A small network was shown many inputs. Here are its activations along a few directions, one row for each input.
In each table, some parts of the input vary, and every possible input appears once, in random order.
A made-up example of a description, with smaller parts first: one of 4 places along a line, together with either a single point or one of 11 places around a ring or (one of 3 separate values, together with one of 5 places around a ring).
Shared parts are said once, and a part with two or three values counts as separate values.

Other details of the inputs vary at random and push rows far along three fixed directions, the same in every table; ignore that.

A family of inputs:
R1: [  1  13   7   1  23  15  64 -36   7  62 -22 -18 -20]
R2: [ 33  -7 -74  20  -8 -26 -30 -12 -23 -33  -2 -13  -4]
R3: [  5   4  69 -33 -15  31 -43  38  15  18  13  51  41]
R4: [  1  18 -11  23 -25 -20  -1  65 -19 -13   6 -48  -1]
R5: [ 28 -41 -48  23  -1 -38 -10   1  -5 -37  -1 -13  -4]
R6: [ -5  40  24 -21 -41 -11  -8  37   1 -55 -14  18 -14]
R7: [-21  24   1  46 -14  -2  -6  75 -17  -2   7 -55 -10]
R8: [ 14 -28  -3  34   4 -17 -28  34  -6  17  26 -31  10]
R9: [ -3  -3   8 -26 -13 -29 -24  -8   8 -61   9  41  -7]
R10: [ -5  14 -35 -19 -22 -37  -4 -53  -6 -84 -10  42 -25]
R11: [  5 -22 -20  30  14  -6 -24  37  -7  10  36 -19  21]
R12: [-13 -42 -18  31  20 -11 -16  29  -3  -9  16 -33   5]
R13: [  4 -11  21 -31 -15   8 -41  11   9 -21 -22  35  25]
R14: [ -8  28   2 -10  16  -3  60 -51   0  30   9 -14 -32]
R15: [  2 -28   6  36   9 -17 -30  37  -9  15  20 -38   1]
R16: [ 30 -12 -45  33   1 -12 -21   8 -20  14   2 -24  -1]
R17: [ -4 -18   1  36   8  -5 -36  37 -16  36   5 -50   6]
R18: [ -2  -3   7 -37 -20  13 -40  -3   5 -37 -19  36  21]
R19: [-32  -8  28  -5  21  32   6  15   2  41   8 -23  10]
R20: [14 -1 16 -5 13 27 37 -4 17 49  2 10 10]
R21: [-31 -30 -21  39  19   8 -23  27 -15   0  10 -48  19]
R22: [  4  -3  21 -35 -17 -18 -31   0  13 -52  15  49   8]
R23: [ 15  16 -31 -30 -28 -33 -11 -58  -1 -65 -23  35 -30]
R24: [-6 -8 22 15 19  9 30 -2  6 31 -9 -6 -4]
R25: [  8  19 -42 -14 -26 -34  -9 -62  -3 -74 -27  33 -31]
R26: [  7  14  -6  -5  14  39  35 -21   6  53  -7 -10   4]
R27: [-13  -3  35 -12  17  42  23  16  19  49  18  16  26]
R28: [-15  18  -6  13  22  25  60 -44   5  53 -21 -29 -21]
R29: [ 13 -34 -75  12  -6 -15 -11 -10 -22 -40  10  -7  -2]
R30: [ 13  22  38 -32 -11   7  -2 -14   7  18 -12  35   3]
R31: [ 23  35 -26  -1  10  -7  73 -71   2  44  -4 -18 -40]
R32: [ 10  -5   1  -4 -17 -36 -16 -21   0 -59 -10  36 -13]
R33: [ 14  29 -21  16  11 -18  77 -73   3  35 -21 -11 -52]
R34: [-11  -1  45 -37   0  21   8   1  27  -3   6  44  20]
R35: [ -3   4  50 -36  -4  50 -32  29  14  30 -13  41  41]
R36: [-21   4  18  -3  24  12  50 -23  17  18  -2  11 -11]
R37: [-15 -27 -19  32  12  10 -26  27 -17  22  -4 -56  13]
R38: [ -3  21   0   4  18 -17  57 -47  12   4   5   6 -33]
R39: [ -9  52  78 -37 -31  50 -21  80   0   0   1  26  39]
R40: [ -3  -2  44 -29   2  10   8  -6  21  -4 -15  38   2]
R41: [-11 -19 -14  25  11  -7 -34  31 -17   8  33 -44  17]
R42: [-12   9  27 -19  -1  18   8 -21  11   4 -35  28   0]
R43: [-5  5  5 -5  9 18 -3  8 -8 27 25 -3 18]
R44: [  6 -35 -60  13  -1 -23 -13  -6 -14 -40   9 -20  -6]
Each input here is: one of 4 places along a line, together with either a single point or (one of 2 separate values, together with one of 5 places around a ring).
The inputs of R28 and R37 match in every part but the place on the line of 4. If R38 is changed in the same way as R28 into R37, which row does it become?
> R9
Start at R29 and move only the place on the ring of 5, one step at a time. The first step leads to R27. Which rows follow, in order?
> R20, R35, R26
Change only the place on the ring of 5 in R15. List by row number the other rows that result.
> R9, R14, R17, R23
List by row number the other rows that have the place on the line of 4 in common with R34.
> R4, R5, R8, R13, R18, R22, R30, R31, R41, R44
Change only the choice among 2 separate values in R27. List by row number the other rows that result.
> R11

A family of inputs:
R45: [-21   4  28 -40  -8   7  -7 -30  16 -22  -5  39   8]
R46: [-20  16  33 -43 -13   5  -2 -26  13 -25  -7  34  -6]
R47: [ -2  -8  31 -30  -4  16 -25 -12  18 -12 -28  46  12]
R48: [  1   6   3   6 -25  -7 -51  45  -7 -47   7  13  19]
R49: [ -5  27  44 -29 -19   2 -21  -9   9 -25 -27  45   1]
R50: [17 13 24 -2  3  3 21  3  2 45  8 -7 -4]
R51: [ 22   3 -75  13 -10 -28   1 -30 -21 -32  -9 -21 -28]
R52: [ 11 -21 -72  25   3 -15   2 -25 -21 -23 -12 -10 -13]
R53: [ 28   6 -32 -11   1 -24  41 -74   4  -4 -25  13 -34]
R54: [-21  14  35  12  13   3  30  14   9  24  16 -11 -11]
R55: [ 5  2  4  3 12 30 27  1  5 41 12  4 13]
R56: [ 11 -38   1   6  -6  -5 -61  39   5 -26   1  18  28]
R57: [ -3 -16 -14  31  -1   8   6  69 -12  12   8 -52  11]
R58: [ 3 20 28 13  3 -1 22 14  2 41  6 -6 -8]
R59: [-34  14  34  12  12   9  21   0   4  25   1 -20  -9]
R60: [ 19  22 -51 -15  -3  -8  48 -74  -3  -3 -18  14 -33]
R61: [ -9 -34 -11  35  23 -10 -17  35  -7  14  36 -46  15]
R62: [  4  10  25   0   6  13  11  -7  -1  44  -8 -18  -5]
R63: [ 8 11  4 -4  7 24 20  0  0 44 17 -3 13]
R64: [-11 -23  -7  32  19 -11 -15  43 -10  15  32 -49   3]
R65: [ 12  11 -67  28 -10 -38   5 -24 -19 -42 -15 -22 -31]
R66: [ -3 -40 -18   8   9 -18 -31  17  -2 -48  17   9  12]
R67: [-27 -12  17   5  27  23  25 -16   8  31   3  -8   4]
R68: [ 11  -4  -9 -11 -25  -2 -58  39 -13 -36  14  10  25]
R69: [ 16   1  31 -37 -18  -3 -25  -5  16 -16  -4  54  17]
R70: [-13  17  13  -3   1  27  34  14   3  26 -19 -23  -1]
The inputs of R48 and R65 match in every part but one. If R55 is changed in the same way as R48 into R65, which row does it become?
> R52
Describe the family of inputs behind these rows.
> one of 2 separate values, together with either a single point or (one of 3 separate values, together with one of 4 places along a line)
Change only the choice among 3 separate values in R55. List by row number the other rows that result.
> R56, R66

A family of inputs:
R71: [ 13 -38 -61   1  -4 -19 -20 -21 -13 -41  -2   6   1]
R72: [  0  32 -28 -14  -6 -23  69 -77  11 -37 -12  19 -48]
R73: [  6  19   6 -23  17  11  68 -65  16  42 -12  -5 -26]
R74: [ 13  48   4 -20 -31 -13   2   1 -13 -24   7  15 -14]
R75: [  6  49  25   9  -1  15  75  16   8  41   2 -18 -17]
R76: [ 13  29  30 -13 -31   1  11  27   6 -15 -17  20  -5]
R77: [-11 -41 -21  28  16   5 -45  39 -20   6   5 -48  26]
R78: [  9   1 -49   7  -1 -34  49 -56  -9 -22 -14 -14 -47]
R79: [-13 -20  45  16  28  47 -27  36  10  77  21 -15  46]
R80: [  3 -17  23 -29  -3  16 -39   3  12 -21   5  59  29]
R81: [-19   9  60 -31  -8  10 -14  16  15   0   0  22  10]
R82: [-11   7  27 -38 -21  -7 -11 -15  12 -39 -16  32  -8]
R83: [  1  39  13 -22 -31   8 -11  11  -2 -19 -27  17  -4]
R84: [ 21 -25 -40  27  15 -31   2 -15  -5  -4   3 -21 -14]
R85: [-20   5  30 -28 -18   7 -26  -1   7 -39 -22  42   5]
R86: [ 40  -8 -50  21 -11 -11  15  14 -11   4  -2 -13  -4]
R87: [-14  -6  46 -30   8  29 -19  17  12  15  -1  23  29]
R88: [ -3 -22  20 -35  -3  15 -36   7  10 -22   4  48  32]
R89: [  2 -36   4  -6   0  -9 -64  28  -2 -28   3   0  30]
R90: [ -6   1  46 -28  22  39  31 -11  23  70  14  15  18]
R91: [-11   2 -26   7   1 -13  28 -15  -8 -23   4 -20 -25]
R92: [-20  65  47  -6   0  44  30  31   3  61  -3 -21   6]
R93: [-42  -2  53  11  22  32   1  65   5  50  30 -36  24]
R94: [  3   2   8 -16   5   6   1 -28   7  -1 -16  32   2]
R95: [  3 -11 -15 -26  -8   4 -13 -31   3 -36 -12  48  10]
R96: [ 39   6 -39   1 -21  -6 -13 -10 -18   7   8   7  -1]
R97: [-13  19  21 -15 -10 -12   1 -14  15 -37   2  35  -7]
R98: [  2 -18 -13  47  36   3   8   4  -6  61   8 -54   1]
R99: [ 43  16 -40  28   7  -8  81 -18  -2  47 -12 -35 -34]
R100: [ -8 -24 -52  31  -2 -36 -15  18 -13 -46  16 -46 -14]
R101: [-15 -20 -14  43  13 -17 -18  45 -13 -11  28 -39   2]
R102: [  9   7 -22  27  17 -22  69 -42  -3  24   0 -25 -47]
R103: [ 18  -5 -14 -26  -7 -22  -3 -40   5 -53 -18  46 -11]
R104: [  5   9 -24  32  18 -15  63 -44  -7  29  -6 -26 -43]
R105: [  6 -46 -46  29   6 -11 -55  16 -15 -30   7   4  20]
R106: [ -6  -7 -18   5  -6 -33   2   5  -3 -40  14 -11 -12]
R107: [-13 -33 -14  32   7 -18 -27  43 -17  -5  12 -45   2]
R108: [-20  13  23 -16 -10  -1 -11   2   8 -39  -2  40   2]
R109: [ -3 -31 -38  29  11  -8 -21   1 -15  -7  -9 -27   5]
R110: [ 10 -13 -34  14 -14  13 -67  50 -20  -2  -2 -22  38]
R111: [ 26  49  21 -19  -4  22  44 -24  -3  69  -1  -2 -11]
R112: [ -9  -9  28 -24   8  33  -4  -6  14  35   7  12  23]
R113: [-13  10  27 -28 -20  -4 -13 -19  14 -36 -19  37  -6]
R114: [ 19  33 -10 -20 -15  15  13 -17  -2  10 -28   8  -8]
R115: [  4 -20 -30  11   6  -9  -8 -21  -4  -8 -10 -13  -2]
R116: [-14 -33   8  10  12  25 -49  31   1  23  11 -10  45]
R117: [-15 -24 -49  38   2 -26 -26  21 -16 -48   7 -32  -5]
R118: [ 12 -14  23 -31  -6   8 -32  -9  18 -19   7  57  22]
R119: [ -7  -3  12  18   3 -10  -7   0   2   4   1  -9  -6]
R120: [-13 -15  14  51  28  -4   5  36  -5  53  24 -65  -1]
R121: [  0  55  59 -12  -9  28  21  20  -4  68   7 -10   0]
R122: [ -8  15  24 -20  -9 -17   4  -7  14 -40   9  34  -7]
The inputs of R108 and R104 match in every part but one. If R97 is changed in the same way as R108 into R104, which row does it become?
> R119
Describe the family of inputs behind these rows.
> one of 4 places along a line, together with either one of 3 separate values or (one of 2 separate values, together with one of 5 places around a ring)
Start at R105 and move only the place on the ring of 5, one step at a time. The first step leads to R95. Which rows follow, in order?
> R71, R88, R80
List by row number the other rows that have the place on the line of 4 in common with R89.
> R73, R77, R84, R87, R94, R98, R99, R103, R109, R111, R114, R115
Change only the choice among 2 separate values in R100. List by row number the other rows that result.
> R91
Change only the choice among 3 separate values in R86. List by row number the other rows that result.
> R96, R110
